Each row below holds a small network's activations on one input, seen along a few directions.
Each table varies a few parts of the input and shows all the possible inputs, shuffled.
Descriptions start from the smaller parts, as in this example, which fits no table here: one of 5 places around a ring, together with either a single point or (one of 2 separate values, together with one of 4 places along a line) or one of 9 places around a ring.
Shared parts are said once, and a part with two or three values counts as separate values.
(in the rows, 128 means zero)

Other details of the inputs vary at random and push rows far along three fixed directions, the same in every table; ignore that.

Rows:
r1: [113 235  96 148 183  94 183 195 122 163  97 140 172 105]
r2: [ 53 119 108 145  85 131  62  97 126 150 155  92 143  83]
r3: [131  87 109 134  88 127 117  83 111 122 131 176 124 106]
r4: [180 186 163  87 162 130 219 215 146 118 112 130 120 167]
r5: [175 155 137 126 146 133 189 162 105 126 105 166 134 132]
r6: [152 122  95 152 171  97 153 126 109 104  84 182 135 152]
r7: [133  88 121 136 102 132 136 102  98 127 139 180 140 106]
r8: [141  98 130 145 127 135 135  98  83 130 122 178 137 102]
r9: [218 168 181  93 137 142 248 150 162 135 157 161  85 157]
r10: [138  97 120 148  99 128 140 120  98 127 129 181 149 119]
r11: [118 228 124  97 143 111 161 208 182 137 120  53 125 149]
r12: [146 127  88 134 147  97 161 119 111 110 116 199 143 132]
r13: [136 123 101 153 162  81 171 146 105 107 110 189 174 142]
r14: [122  67 121 138  69 150  81  80 117 123 133 135 104 113]
r15: [219 162 185 107 139 132 239 167 162 114 151 151  93 193]
r16: [212 144 156  72 127 143 215 174 152  94 108 142  76 181]
r17: [ 46 200  62 186 152  98  60 156 135 162 100  48 165 113]
r18: [178  60 195  45  97 169 140 110 170  83 147 109  49 174]
r19: [143 106 123 155 171  96 150 129  95 109 103 181 154 139]
r20: [137 114 112 141 162 108 157 132  95 126 120 198 153 127]
r21: [ 57 207  76 184 153 108  63 158 123 179 106  57 176  84]
r22: [ 77  89 127 153 135 120  38  98 120 131 130  84 142 111]
r23: [126  70 128 142  80 163  72  79 115 123 129 135 104 116]
r24: [177  78 222  42  84 210 118 102 148 112 162  93  51 124]
r25: [109 166 169  56 139 172  94 138 183 138 147  12  87 125]
r26: [113 170 196  73 126 160 132 139 213 156 200  24  87 144]
r27: [131  77 124 136 122 105 139 106 110  93 128 182 142 145]
r28: [163 141 101 160 140 122 148 121  93 129  83 183 139 125]
r29: [ 40 199  82 180 142 105  77 170 128 186 120  67 185  86]
r30: [119  68 131 131  84 167  73  61 112 123 136 137  98 104]
r31: [143  80 131 136 147 127 129  99  91 118 127 180 142 119]
r32: [147  76 115 130 131 141 115  79 107 105 119 177 111 130]
r33: [216 153 181  53 173 152 210 161 141 100 117 152  90 155]
r34: [118  45 121 119  92 146  75  59 120 111 146 142 103 121]
r35: [137 156  87 164 126 100 174 147 102 123 105 190 164 120]
r36: [160 121 102 152 176  93 148 123 104 109  81 182 143 148]
r37: [ 75 120 112 147 108 145  38  82 119 157 129  80 130  82]
r38: [ 59  81 130 148 124 115  53 110 125 138 145  96 153 115]
r39: [143 109 106 145  94 121 134 111 111 120 118 180 133 121]
r40: [ 70  87 126 181 116 108  59  76 149 147 177  90 146 131]
r41: [117 127 174  56  79 186 102 118 178 132 156  45  62 114]
r42: [159 163  97 201 141  92 180 126 114 150 130 193 158 135]
r43: [112  48 135 136  67 138  89  89 108 105 155 142 123 136]
r44: [117 163 181  80 123 164  93 170 173 138 142  12  97 137]
r45: [124  63 120 127 102 126 120  81 107 107 147 183 134 125]
r46: [112 218  82 135 186  66 173 190 149 127  93 119 160 144]
r47: [116 169 171  77 119 162  94 161 176 141 134  10  89 146]
r48: [ 90 205 150  89 130 135 133 211 181 150 145  16 135 139]
r49: [126  41 152 143  94 149  78  89  95 116 145 134 123 129]
r50: [ 54 220  43 183 196  65 131 177 122 170 109 113 218  97]
Description of these inputs: one of 5 places around a ring, together with either a single point or one of 9 places around a ring.
Question: The inputs of r29 and r20 match in every part but the place on the ring of 5. If r14 is changed in the same way as r29 into r20, which row does it become?
Answer: r34
Question: The inputs of r48 and r13 match in every part but the place on the ring of 5. If r43 is changed in the same way as r48 into r13, which row does it become?
Answer: r27
Question: List by row number the other rows that have the place on the ring of 5 in common with r7.
Answer: r1, r2, r3, r8, r9, r24, r30, r37, r41
Question: Start at r25 and move only the place on the ring of 5, one step at a time. The first step leads to r36. Which rows follow, in order?
Answer: r47, r28, r37

Rows:
r51: [107  67 107 196 103 115  68  55 104 139 149 159 140 119]
r52: [187  51 165  98 139 131 179 108 108  83 149 212 118 163]
r53: [ 71 158 120 154 149 121  85 119 139 166 159  74 155 106]
r54: [150 132 166 101 104 143 137 123 173 121 160  85  83 161]
r55: [113  52 128 179  97 130  66  60  96 138 147 150 137 108]
r56: [130 102 185  79 129 144 128 149 150 112 153  91 118 143]
r57: [138 187  89 160 157 114 133 144 117 145  83 138 138 115]
r58: [ 98  56 123 173  53 135  85  75 101 142 170 163 148  97]
r59: [148 159 121 135 120 133 134 147 135 128 113 104 108 149]
r60: [110  64 118 163 105 146  55  62  76 130 123 153 138  88]
r61: [ 62 160 100 161 102 120 104 126 143 173 175  98 162  97]
r62: [124 151 136 134  94 128 158 147 139 148 152 129 141 114]
r63: [118 189  82 159 123 113 157 159 109 152 106 161 164  90]
r64: [151 135 155 116 105 134 133 131 161 125 143  91  95 153]
r65: [134 158 145 132 147 126 145 135 145 146 143 109 123 131]
r66: [130 142 113 112 136 121 129 149 133 109  92 118 122 140]
r67: [186  59 142 110 122 119 178 102 125  76 137 204 104 181]
r68: [118  68  95 172  81 131  51  58  95 122 117 147 117 113]
r69: [209  90 139 152 128 121 182 104 102 107 116 222 116 154]
r70: [143 165 121 145 137 136 131 149 127 141 108 114 123 135]
r71: [132 113 163  84 125 145 125 158 138 110 128  92 118 150]
r72: [139 123 143 104 114 144 127 149 151 109 115  95  96 163]
r73: [118 125 160  99 159 133 136 140 147 134 155 109 125 137]
r74: [134  99 184  75 118 138 130 146 158 107 151  90 115 154]
r75: [120 150 142 125  95 132 160 138 147 147 166 125 133 119]
r76: [120 180  95 161 114 118 163 165 109 154 117 149 162 107]
r77: [135 190  89 161 169 112 139 148 107 149  82 140 147 104]
r78: [112  57 115 178  97 130  65  49 113 138 161 152 126 125]
r79: [131 131 132 109 126 131 131 159 139 109 110 100 117 158]
r80: [126 115 176  96 144 139 131 148 143 128 143 102 123 133]
r81: [126 141 120  89 153 126 129 141 129 113 101 118 128 123]
r82: [132 115 160  97 115 131 135 131 177 107 148  93  93 169]
r83: [ 38  96 111 149  98 120  25  89 168 143 167  43 126 132]
r84: [181 114 100 168 106 120 200 133  70 119 110 249 153 124]
r85: [132  99 183  69 104 146 129 131 180 100 163  74  85 170]
r86: [133 168 124 144 157 132 139 154 107 141 109 120 146 119]
r87: [115 164  98 123 187 116 133 146 107 135  87 140 147 100]
r88: [143 185  80 138 149 114 139 131 128 131  88 128 118 123]
r89: [121 184  89 153 117 116 157 154 112 152 107 157 158  92]
r90: [188  76 129 113 138 119 167 120  85  82  89 221 130 145]
r91: [139 114 160  98 111 132 133 140 172 108 136  93  96 166]
r92: [101  55  85 152  99 126  53  57 103 109 105 152 117 115]
r93: [133 114 157  96 116 127 133 145 162 105 136  93 109 162]
r94: [116 154 134 132 101 129 159 142 143 147 165 130 139 117]
r95: [120 153 131 127 102 131 162 136 147 151 168 130 135 121]
r96: [119 146 114 101 167 126 129 144 117 118 101 125 138 110]
r97: [136 140 118 113 129 128 128 142 143 110  93 117 107 144]
r98: [ 35 123  72 145 118 118  18  97 131 139 111  57 142  93]
r99: [126 193  84 146 183 114 142 139 102 144  85 143 154  93]
r100: [132 156 143 138 151 122 143 144 127 142 131 116 144 122]
r101: [117  71  92 163 101 143  52  47  92 133 115 156 117  94]
r102: [116 196  71 149 131 112 162 146 111 154 102 162 158  83]
r103: [118 121 172  96 151 134 134 143 147 129 152 103 123 135]
r104: [189  48 164  95 128 126 179 104 117  80 147 208 114 174]
r105: [130 114 167  86 135 153 123 160 130 113 132  93 119 139]
r106: [126 163 139 138 160 118 149 139 132 142 140 118 145 125]
r107: [147 136 152 105 111 140 136 120 172 126 162  89  87 161]
r108: [187  74 136 112 146 128 166 121  79  84  94 222 129 136]
r109: [131 197  75 154 180 110 142 138 108 150  80 143 144  96]
r110: [122 147 128 115 166 128 128 154 114 131  97 127 139 111]
r111: [128 101 187  69 121 139 132 139 166 107 164  86 109 158]
r112: [114 198  66 153 135 112 161 150 109 154 103 165 163  81]
r113: [121 136 139 121 160 134 129 161 113 132 111 119 139 126]
r114: [136 179 105 160 160 121 142 156 109 149  98 127 144 121]
r115: [127  98 194  68 129 149 130 139 158 109 170  88 108 148]
r116: [ 79 156 121 151 138 126  82 116 151 170 160  66 137 112]
Question: What do these inputs look like to the network?
Answer: one of 6 places along a line, together with either one of 2 separate values or one of 9 places around a ring
Question: The inputs of r59 and r88 match in every part but the place on the line of 6. If r113 is changed in the same way as r59 into r88, which row does it become?
Answer: r87
Question: The inputs of r95 and r62 match in every part but the place on the line of 6. If r78 is changed in the same way as r95 into r62, which row does it become?
Answer: r69
Question: Which other rows does r89 become when the choice among 2 separate values takes its other values? List them by row number.
Answer: r63
Question: Which other rows does r95 become when the choice among 2 separate values takes its other values? List them by row number.
Answer: r61
Question: Which other rows does r56 become when the place on the line of 6 takes its other values? List them by row number.
Answer: r52, r96, r105, r108, r115
Question: Which other rows does r77 become when the place on the ring of 9 takes its other values? List them by row number.
Answer: r57, r60, r66, r68, r90, r97, r108, r110

Rows:
r117: [105 117 118 122 130 143  85 111 109 133 115 115 128  98]
r118: [151 103 129 146 114 133 139 114  88 122 114 184 140 108]
r119: [122 172 116 112 182 100 157 179 146 120 100 118 143 148]
r120: [185  41 135 130 141 112 177 104  87  77 118 242 129 162]
r121: [117 159 121 115 137 123 158 145 149 137 141 126 130 125]
r122: [108 124 106 130  97 135 102 107 136 133 123 118 118 111]
r123: [ 88 113 107 145 135 132  77 106 103 142 121 125 149  93]
r124: [152 181 128 117 158 114 166 151 143 121 132 109 131 150]
r125: [ 97 116 103 165 150 106  80  91 119 139 128 128 147 115]
r126: [105 129 122 151 120 127 106 126 105 148 131 131 158  94]
r127: [118 101 154  80 126 143 100 130 150 107 123  86  99 143]
r128: [140 163 123 123 136 133 140 152 116 136 102 128 134 106]
r129: [130 159 115 103 132 130 146 140 147 128 116 121 112 126]
r130: [127 161 112 115 152 102 153 172 133 106 118 112 150 156]
r131: [139 112 166 102  89 172 106 126 150 132 144  82  83 139]
r132: [125 105 178  93 126 152 107 105 161 128 170  82  98 136]
r133: [ 83 107 104 176 123  90  91 126 114 134 127 133 175 120]
r134: [130 167 117 103 112 130 160 149 148 124 143 112 124 137]
r135: [136 102  94 159 130 124 112  99  75 122  92 185 145  99]
r136: [235  38 188  76  95 151 192 113 116  60 113 214  75 177]
r137: [102 126 121 141  84 130 110 115 138 140 143 120 130 110]
r138: [100 121 125 139  87 128 113 116 140 145 156 122 136 110]
r139: [141  96  95 168 152 100 112  80  92 117 105 186 138 123]
r140: [ 88 109 104 170 133 125  87 108 113 146 143 125 146 121]
r141: [150 185 137 139 159 104 173 158 147 142 129 124 143 136]
r142: [121 123 118 145 131 123  91  97 128 132 118 110 121 119]
r143: [106 115 137 148 134 117 104 102 133 143 157 113 141 122]
r144: [137 152 122 119 148 139 134 145 134 132 113 112 109 141]
r145: [ 96 119 103 188 114 116  93 117 109 154 139 132 157 117]
r146: [138 108 164  91  95 179 101 119 153 127 139  77  75 141]
r147: [157  96 120 132  87 132 142 102 118 114 124 180 112 124]
r148: [120 117 157 119 116 152 124 132 143 142 163  98 113 140]
r149: [124 155 122 104 134 130 149 141 152 133 129 123 118 129]
r150: [141 191 117 150 145 118 170 174 133 143 111 127 136 140]
r151: [158 179 133 126 151 115 158 149 147 133 110 113 119 134]
r152: [101 112 130 145 111 112 101 133 131 122 124 112 144 130]
r153: [126  88 105 158 108 110 142  94 103 128 144 198 147 118]
r154: [189 143 131 102 145 136 197 151  97 103 112 184 130 137]
r155: [137 164 118 128 136 134 150 155 129 128 135 110 128 152]
r156: [142 114 184 103  99 154 114 110 160 129 157  83  93 135]
r157: [ 99 125 120 147 134 125 110 123 104 148 136 132 159  96]
r158: [120 190 106 141 187  76 185 194 134 132 107 135 173 144]
r159: [125 104 158  83 110 149 102 131 155 107 120  81  96 144]
r160: [131 152 125 125 154 136 138 148 137 137 124 117 119 143]
r161: [117 106 169  85 117 169 106 121 136 132 155  94 109 111]
Question: The inputs of r117 and r129 match in every part but one. If r135 is changed in the same way as r117 into r129, which row does it become?
Answer: r122
Question: The inputs of r133 and r145 match in every part but one. If r120 is changed in the same way as r133 into r145, which row does it become?
Answer: r140
Question: What do these inputs look like to the network?
Answer: one of 5 separate values, together with either a single point or one of 8 places around a ring
Question: Start at r142 and move only the place on the ring of 8, one step at a time. The first step leads to r139. Which rows follow, in order?
Answer: r125, r132, r143, r141, r156, r151
Question: Which other rows does r118 become when the choice among 5 separate values takes its other values? List them by row number.
Answer: r137, r150, r152, r156
